A small network was shown many inputs. Here are its activations along a few directions, one row for each input.
Each table varies a few parts of the input and shows all the possible inputs, shuffled.
A made-up example of a description, with smaller parts first: one of 4 places along a line, together with either a single point or one of 11 places around a ring or (one of 2 separate values, together with one of 8 places around a ring).
Shared parts are said once, and a part with two or three values counts as separate values.
In the rows, 128 means zero.

Rows:
row 1: [129 170 145 101 135 131 135 108 141 138 116 129 159]
row 2: [137 183 128 108 135 131 135 109 119 151 119 129 129]
row 3: [105 111 148 143 167 118 111 117 141  88  81 117 145]
row 4: [148 168 172  84 144 143 132 109 147 144  92 118 154]
row 5: [ 87  66  78 142 106 115 102 140  84 140 153 153  88]
row 6: [122 157 109 109 115 116 141 119 121 166 154 148 138]
row 7: [125 110 178 127 180 132 113 114 145  89  57 109 141]
row 8: [235  94 120 191  36 179 182 218 180  85 245  89 116]
row 9: [ 92  95 104 152 138 109 112 137 111 122 121 139 121]
row 10: [109 123 132 151 162 119 111 123 115 102  85 119 109]
row 11: [119 132  92 101  91 115 133 113 104 183 184 156 109]
Q: What is each input in this table made of?
A: either a single point or (one of 2 separate values, together with one of 5 places along a line)

Rows:
row 12: [155  63 100 133  50 122 130 165 121 177 209 144  98]
row 13: [199 163  96 141  79 175 158 152 130 140 206 111  93]
row 14: [ 54 131 137  43 157 104  83  76 110 157  76 155 144]
row 15: [191 144  97 145  78 157 143 163 120 109 195 113  86]
row 16: [172  62 159 175  81 158 154 171 176  61 201 108 135]
row 17: [171 122 111 184  71 136 149 194 171 110 184  88 118]
row 18: [104 181 150  99 178 114 105  70  95 117  44 126 119]
row 19: [186 122 103 171  84 140 139 170 132 122 197 105  60]
row 20: [155 115  74 171  87 107 166 177 124 154 211 140  87]
row 21: [ 41  63 112  94 164 113  70  89 108 129  68 154 128]
row 22: [129 170 209  62 193 138 137  87 150 146  40 131 165]
row 23: [106 210 164  91 176 126 119  56 103 149  45 128 124]
row 24: [ 49 102 135  73 164  91  82  76 119 161  74 144 121]
row 25: [130  40 101 148  45 145 127 177 105 147 202 159 101]
row 26: [126 140 196  70 196 127 122 103 140 113  39 127 162]
row 27: [ 97 149 159 137 194 107  97 118 127 127  29 115 147]
row 28: [206 106 151 135  74 153 165 151 187  80 201 107 156]
row 29: [ 56 153 117 134 192  60 105  66 109 138  82 148 128]
row 30: [ 64 211 134  98 183  86 118  52 105 165  87 159 157]
row 31: [107 209 175 100 183 131 112 104 130 152  28 135 173]
row 32: [ 98 150 147 128 186 100 104  70 103 124  45 111  97]
row 33: [119 110 193 100 205 114 120 102 146 121  41 110 138]
row 34: [ 61 184 119 105 185  74 106  66  98 132  82 159 151]
row 35: [142  98 115 195  70 159 147 208 150  77 181  99 125]
row 36: [ 57 159 151  35 157 115  96  62 115 190  81 154 151]
row 37: [158  84  95 106  46 138 133 158 108 167 210 149 125]
row 38: [104 179 161 108 186 120  98 120 120 120  27 131 170]
row 39: [ 87 106 136 155 199 128  83 131 112  92  29 119 157]
row 40: [166 103  96 102  48 154 148 146 114 200 225 144 136]
row 41: [128  92  76 183  82 131 166 191 106 123 203 155  90]
row 42: [159 135  68 145  82 124 169 171 109 143 210 146 114]
row 43: [166 153  68 141  84 142 182 159 118 176 225 141 123]
row 44: [ 48 114  94 154 193  83  95  79  97 105  75 156 135]
row 45: [157 100 107 184  82 163 136 183 113  91 194 117  65]
row 46: [185 164 106 153  65 169 169 175 172 129 192  97 152]
row 47: [177 143 106 158  65 152 154 189 161  96 181  98 146]
row 48: [ 88 110 124 148 190 122  90  83  90  91  45 117 107]
row 49: [108  69 171 120 211 134 104 116 130  85  42 115 150]
row 50: [214 128 150 131  74 170 181 137 199 112 211 106 161]
row 51: [200  85 156 162  82 137 159 157 196  94 203  97 127]
Q: The inputs of row 27 and row 17 match in every part but one. If row 18 is changed in the same way as row 27 into row 17, which row does it become?
A: row 15
Q: What is each input in this table made of?
A: one of 2 separate values, together with one of 4 places along a line, together with one of 5 places along a line
Q: Which other rows does row 31 become when the choice among 2 separate values takes its other values? List them by row number.
A: row 46

Rows:
row 52: [ 91  87 172  64 186 125  76  64 127 160  58 109 121]
row 53: [101 219  71  85 143 110 114  55  43 162 110 164 139]
row 54: [137  97 114 207 196 116 131 185 129  39  43  90 101]
row 55: [186 156  96  99  44 130 158 180 180 170 203 101 169]
row 56: [158 239 198 130 173 122 175  88 161 100  56 105 134]
row 57: [157 208  79 108 132 104 153 111  80 187 201 161 106]
row 58: [ 70  83 146 128 198  83  76  85 156 101  82 135 151]
row 59: [127 213 153 105 179 107 110  33 125 159  43 133 152]
row 60: [ 32 119  66 165 107  85  66 147  49 116 108 143  74]
row 61: [125  88 175 157 199 101 139 135 167  31  90 109 163]
row 62: [153  95 212  90 177 136 129 117 133  95  66  90 126]
row 63: [ 93  65  97 153  84  91 142 129 122 148 209 179 108]
row 64: [159  81  79 229  83 162 151 173 112 123 194  95  84]
row 65: [ 91 150 167  90 178 129 109  82 139 194  52 139 196]
row 66: [132  74 112  88  87 119 135 134 104 189 178 183  69]
row 67: [ 19  97  89 119 126  88  93  96 102 120 135 174 119]
row 68: [171  82 108 221 138 198 131 200 133  49 116  98 108]
row 69: [168  73 157 166 118 168 136 156 175  29 158 110 175]
row 70: [ 47 100 102  55 128 130  97  84  79 169 108 159  88]
row 71: [134 172 215 112 158 139 158 138 162 129  65 111 194]
row 72: [204  86 193  97  97 192 115 153 146  87 131 104 130]
row 73: [203  79 125 103  46 151 143 141 146 146 192 119  97]
row 74: [ 82  97  98 174 180  87  61 136 115  99  45 111  96]
row 75: [179 168 186 106  77 179 133 188 188 118 131 105 197]
row 76: [190 234 102 127  97 139 177 124 161 152 221  88 106]
row 77: [ 98  87  88 205  91 102 118 175  65 158 186 156  59]
row 78: [ 59 153  81  69 142 132 130 104  75 196 114 183 166]
row 79: [185 241 181 131 121 179 163 133 185 100 135  99 124]
row 80: [157  66  99 170  54 131 165 132 168 101 223 106 143]
row 81: [134 134  78  86 100 106 157 163 113 212 188 182 145]
Q: The inputs of row 69 and row 79 match in every part but one. If row 80 is changed in the same way as row 69 into row 79, which row does it become?
A: row 76
Q: What is each input in this table made of?
A: one of 5 places along a line, together with one of 6 places around a ring
Q: Which other rows does row 78 become when the place on the line of 5 takes its other values? List them by row number.
A: row 53, row 60, row 67, row 70
Q: Which other rows does row 81 become when the place on the line of 5 takes its other values? List them by row number.
A: row 57, row 63, row 66, row 77
